Small tables with named rows and columns. After each table, cells are looked up by row and column.

Table gubu
	mulozo	ven	nagag	loteluf	puf	fonora
bofir	0.4	0.4	0.4	0.6	0.4	0.3
bulige	0.9	0.8	0.6	0.8	0.6	0.7
gib	0.1	0.5	0.4	0.1	0.2	0.3
metosen	0.3	0.5	0.4	0.3	0.4	0.3
zedeb	0.2	0.5	0.4	0.3	0.2	0.1
gosol	0.3	0.6	0.4	0.6	1.0	0.3
teve	0.4	0.4	0.4	0.5	0.2	0.5
sav	0.4	0.5	0.4	0.4	0.2	0.5

zedeb, nagag => 0.4
bofir, fonora => 0.3
teve, fonora => 0.5
bulige, puf => 0.6
sav, fonora => 0.5
teve, nagag => 0.4
metosen, loteluf => 0.3
metosen, ven => 0.5
gosol, ven => 0.6
Which row has the largest fonora? bulige

vidunur =
fields: fiv, rovazar, gapized, kobuv, lefodul
romo: [-0.01, -0.05, -0.01, 0.07, -0.23]
dat: [-0.07, -0.04, 0.01, -0.01, -0.16]
dufezu: [0.13, -0.08, 0.80, -0.64, -0.63]
zelogo: [-0.14, -0.08, -0.21, 0.07, 0.11]
rofat: [0.20, 0.15, 0.51, -0.32, -0.38]
kirita: [0.33, -0.11, 0.89, -0.62, -0.70]
doz: [0.02, 0.01, 0.22, -0.26, -0.32]

dat, rovazar -> -0.04
rofat, rovazar -> 0.15
rofat, lefodul -> -0.38
doz, kobuv -> -0.26
kirita, fiv -> 0.33
romo, kobuv -> 0.07
dufezu, rovazar -> -0.08
dufezu, gapized -> 0.80
romo, gapized -> -0.01
romo, rovazar -> -0.05
rofat, kobuv -> -0.32
romo, lefodul -> -0.23
dat, gapized -> 0.01
dat, kobuv -> -0.01
kirita, lefodul -> -0.70
Row with the largest gapized: kirita

sokebe
|  | tal | kube | fezezi | lagogin | kap | botu | tinusi | pib | naz |
|---|---|---|---|---|---|---|---|---|---|
| nasam | 86 | 83 | 92 | 82 | 77 | 95 | 96 | 83 | 102 |
| sanipe | 57 | 106 | 64 | 29 | 34 | 43 | 69 | 54 | 144 |
| kop | 89 | 89 | 89 | 90 | 90 | 95 | 88 | 84 | 88 |
| vir | 101 | 106 | 128 | 103 | 111 | 44 | 164 | 215 | 61 |
| mada | 65 | 75 | 98 | 63 | 36 | 98 | 114 | 57 | 144 |
| rudera | 96 | 92 | 81 | 94 | 84 | 98 | 83 | 78 | 98 |
| guz | 87 | 90 | 86 | 82 | 88 | 88 | 87 | 89 | 91 |
| sizata | 82 | 80 | 93 | 82 | 73 | 96 | 96 | 80 | 107 |
| mado | 101 | 103 | 128 | 103 | 111 | 52 | 163 | 215 | 61 |

guz, botu: 88
vir, tal: 101
vir, kube: 106
vir, kap: 111
mado, kap: 111
vir, tinusi: 164
kop, tal: 89
sanipe, fezezi: 64
mada, fezezi: 98
mada, tinusi: 114
rudera, tinusi: 83
sanipe, tinusi: 69
rudera, lagogin: 94
sanipe, pib: 54
mado, tinusi: 163
sizata, tinusi: 96

tig =
         bidaso  tovo  tati  mif  dum  gopume
sorep        80   190   141   75   82     169
zug          82    73   133  160  136     120
kevadep     111    81    76  174  123     156
mapuses     114    79    97  171  131     191
letina      142   168   139   90  128     124
nin         129   213    81  125   60     151

mif of sorep = 75
mif of zug = 160
gopume of nin = 151
gopume of sorep = 169
dum of sorep = 82
mif of letina = 90
tati of mapuses = 97
gopume of letina = 124
tovo of letina = 168
bidaso of nin = 129
dum of nin = 60
mif of kevadep = 174
tati of letina = 139
Which row has the largest tati? sorep

Table zodov
	sevoril	gef	rad	ketav	lakal	siz
nodabo	-91	99	-74	-34	-45	-71
mifo	28	-56	-29	-46	25	1
bif	72	-41	-14	-33	54	34
vetivet	-21	7	-47	-33	-7	-69

sevoril of nodabo = -91
sevoril of mifo = 28
siz of nodabo = -71
gef of vetivet = 7
siz of mifo = 1
ketav of vetivet = -33
rad of bif = -14
siz of bif = 34
Which row has the largest rad? bif

tozotan.csv
,movut,lepab,masu,gebomo,kunones,toseza,fut,meli,zipur,bog
nuzen,-1.3,-2.2,5.1,-4.3,-0.8,6.3,1.2,-1.9,-1.4,8.4
pekev,1.5,-7.3,2.1,-3.3,-7.5,-2.7,7.4,-1.4,0.2,-7.5
butap,-3.0,-1.3,-0.5,-0.2,4.9,2.9,2.5,7.7,-6.5,-5.2
rel,-3.3,2.7,3.0,-3.8,1.5,-7.5,7.6,7.3,3.3,1.2
fub,5.1,-0.2,-3.5,-6.1,0.0,6.2,-8.6,-8.7,-7.8,-1.9
mitibu,-7.7,-1.9,2.0,8.1,-8.2,-3.8,0.2,5.9,-7.0,2.8
mefuge,7.1,-7.7,1.1,3.2,2.2,5.8,2.6,5.4,-5.6,4.9
gim,-7.6,2.8,7.4,-8.1,8.3,8.1,1.3,4.8,-6.3,6.0
kave,-7.6,4.4,-4.6,-1.1,1.1,0.9,-3.4,-3.2,-3.3,-6.5
gemum,4.3,0.8,5.7,6.0,-6.0,1.0,0.1,-8.0,-1.2,-2.7

gemum, kunones => -6.0
mefuge, bog => 4.9
fub, lepab => -0.2
nuzen, lepab => -2.2
pekev, zipur => 0.2
kave, gebomo => -1.1
kave, zipur => -3.3
kave, lepab => 4.4
butap, toseza => 2.9
rel, bog => 1.2
nuzen, toseza => 6.3
fub, gebomo => -6.1
mitibu, movut => -7.7
gim, lepab => 2.8
gemum, movut => 4.3
fub, bog => -1.9

mosa:
	sep	gugele	ver	gudig	nosan
sadepi	0.221	-0.149	0.014	0.539	-0.469
gukugep	-0.011	-0.070	-0.355	0.486	0.261
dafez	0.235	0.031	-0.583	0.600	-0.084
vatote	-0.130	0.379	0.426	0.454	0.449
maselug	0.414	-0.442	-0.058	0.184	-0.520
kop	-0.287	0.008	0.148	-0.804	0.019
bunifik	0.330	-0.107	-0.221	0.244	-0.580
dinanim	-0.264	-0.113	-0.015	-0.631	-0.107
dabekol	-0.468	0.273	0.311	-0.379	0.517

dafez, sep: 0.235
maselug, gudig: 0.184
kop, gugele: 0.008
kop, sep: -0.287
maselug, gugele: -0.442
gukugep, nosan: 0.261
vatote, gudig: 0.454

vaboga:
	logukav	vid	lop	tov	kug	tovogoz
nup	75339	44846	43705	41585	60240	34309
nep	46765	44221	42061	45588	43490	35481
keme	35027	41876	38022	44586	44842	41893
dez	44629	44321	44434	42868	44726	42978
sop	32843	42119	42446	41443	44284	52796
gep	32250	40883	40288	44068	41338	50857
kofo	28424	42692	44685	49891	24244	44596
nozen	46633	44451	44504	43278	44715	41609
leser	42749	47901	47688	43744	39923	33688
gofiv	66452	50822	47621	39781	58015	21726
tol	47941	43455	43702	44246	43970	42651
sisu	42495	42956	46434	44873	36936	49616
segit	42244	44383	44153	42835	44252	42853

nup, logukav -> 75339
sop, kug -> 44284
nup, lop -> 43705
gep, logukav -> 32250
gofiv, kug -> 58015
gep, kug -> 41338
dez, kug -> 44726
nep, kug -> 43490
nep, tov -> 45588
gofiv, tovogoz -> 21726
nup, vid -> 44846
nep, logukav -> 46765
sop, vid -> 42119
kofo, tov -> 49891
sop, tovogoz -> 52796
nup, tovogoz -> 34309
gofiv, tov -> 39781

dugesi.csv
,vevav,legolo,finakuv,dodasap,zum,dofak,bur,taz
rusovu,45591,68376,68810,68355,65296,52297,83004,65876
fesemim,31199,60914,78724,66962,60651,51500,83729,66810
zatezu,8129,49454,70666,50873,55559,36009,89012,54011
zusa,88363,78536,71798,83877,75358,83035,77796,87385

zum of rusovu = 65296
bur of fesemim = 83729
taz of zatezu = 54011
finakuv of fesemim = 78724
vevav of zusa = 88363
dodasap of fesemim = 66962
zum of fesemim = 60651
legolo of zusa = 78536
vevav of zatezu = 8129
taz of rusovu = 65876
dodasap of rusovu = 68355
vevav of rusovu = 45591
dofak of fesemim = 51500
bur of zusa = 77796
legolo of zatezu = 49454
finakuv of zusa = 71798
vevav of fesemim = 31199

munaf:
|  | nipuvun | tefipap | nez | kirodaf | gigu | vidaz | pid |
|---|---|---|---|---|---|---|---|
| sab | 4.2 | 7.8 | 3.7 | 5.8 | 7.1 | 5.8 | 5.3 |
| vud | 4.0 | 5.5 | 2.9 | 7.1 | 6.4 | 3.8 | 5.7 |
| lib | 2.8 | 3.8 | 4.4 | 7.2 | 7.0 | 5.4 | 6.8 |
| donarib | 2.4 | 5.3 | 5.4 | 5.3 | 4.8 | 6.4 | 5.0 |
| mirugib | 5.0 | 4.6 | 6.6 | 4.9 | 7.5 | 6.6 | 6.6 |
| biraz | 3.3 | 4.6 | 2.7 | 4.4 | 5.3 | 4.2 | 2.8 |
| rumumap | 3.0 | 5.1 | 7.5 | 5.1 | 3.0 | 6.9 | 5.6 |
| vit | 6.6 | 3.6 | 7.1 | 6.2 | 4.3 | 6.8 | 6.8 |
| zival | 5.8 | 4.7 | 5.7 | 7.4 | 2.9 | 2.8 | 6.5 |
| konukam | 5.6 | 7.5 | 4.4 | 3.3 | 5.3 | 2.9 | 3.3 |
| sirim | 5.1 | 6.1 | 6.7 | 3.2 | 2.4 | 4.7 | 3.5 |

pid of vud: 5.7
gigu of mirugib: 7.5
pid of lib: 6.8
tefipap of zival: 4.7
gigu of vit: 4.3
vidaz of biraz: 4.2
vidaz of lib: 5.4
nipuvun of lib: 2.8
nipuvun of zival: 5.8
gigu of sirim: 2.4
kirodaf of konukam: 3.3
nez of sab: 3.7
pid of biraz: 2.8
tefipap of vit: 3.6
Which row has the largest kirodaf? zival

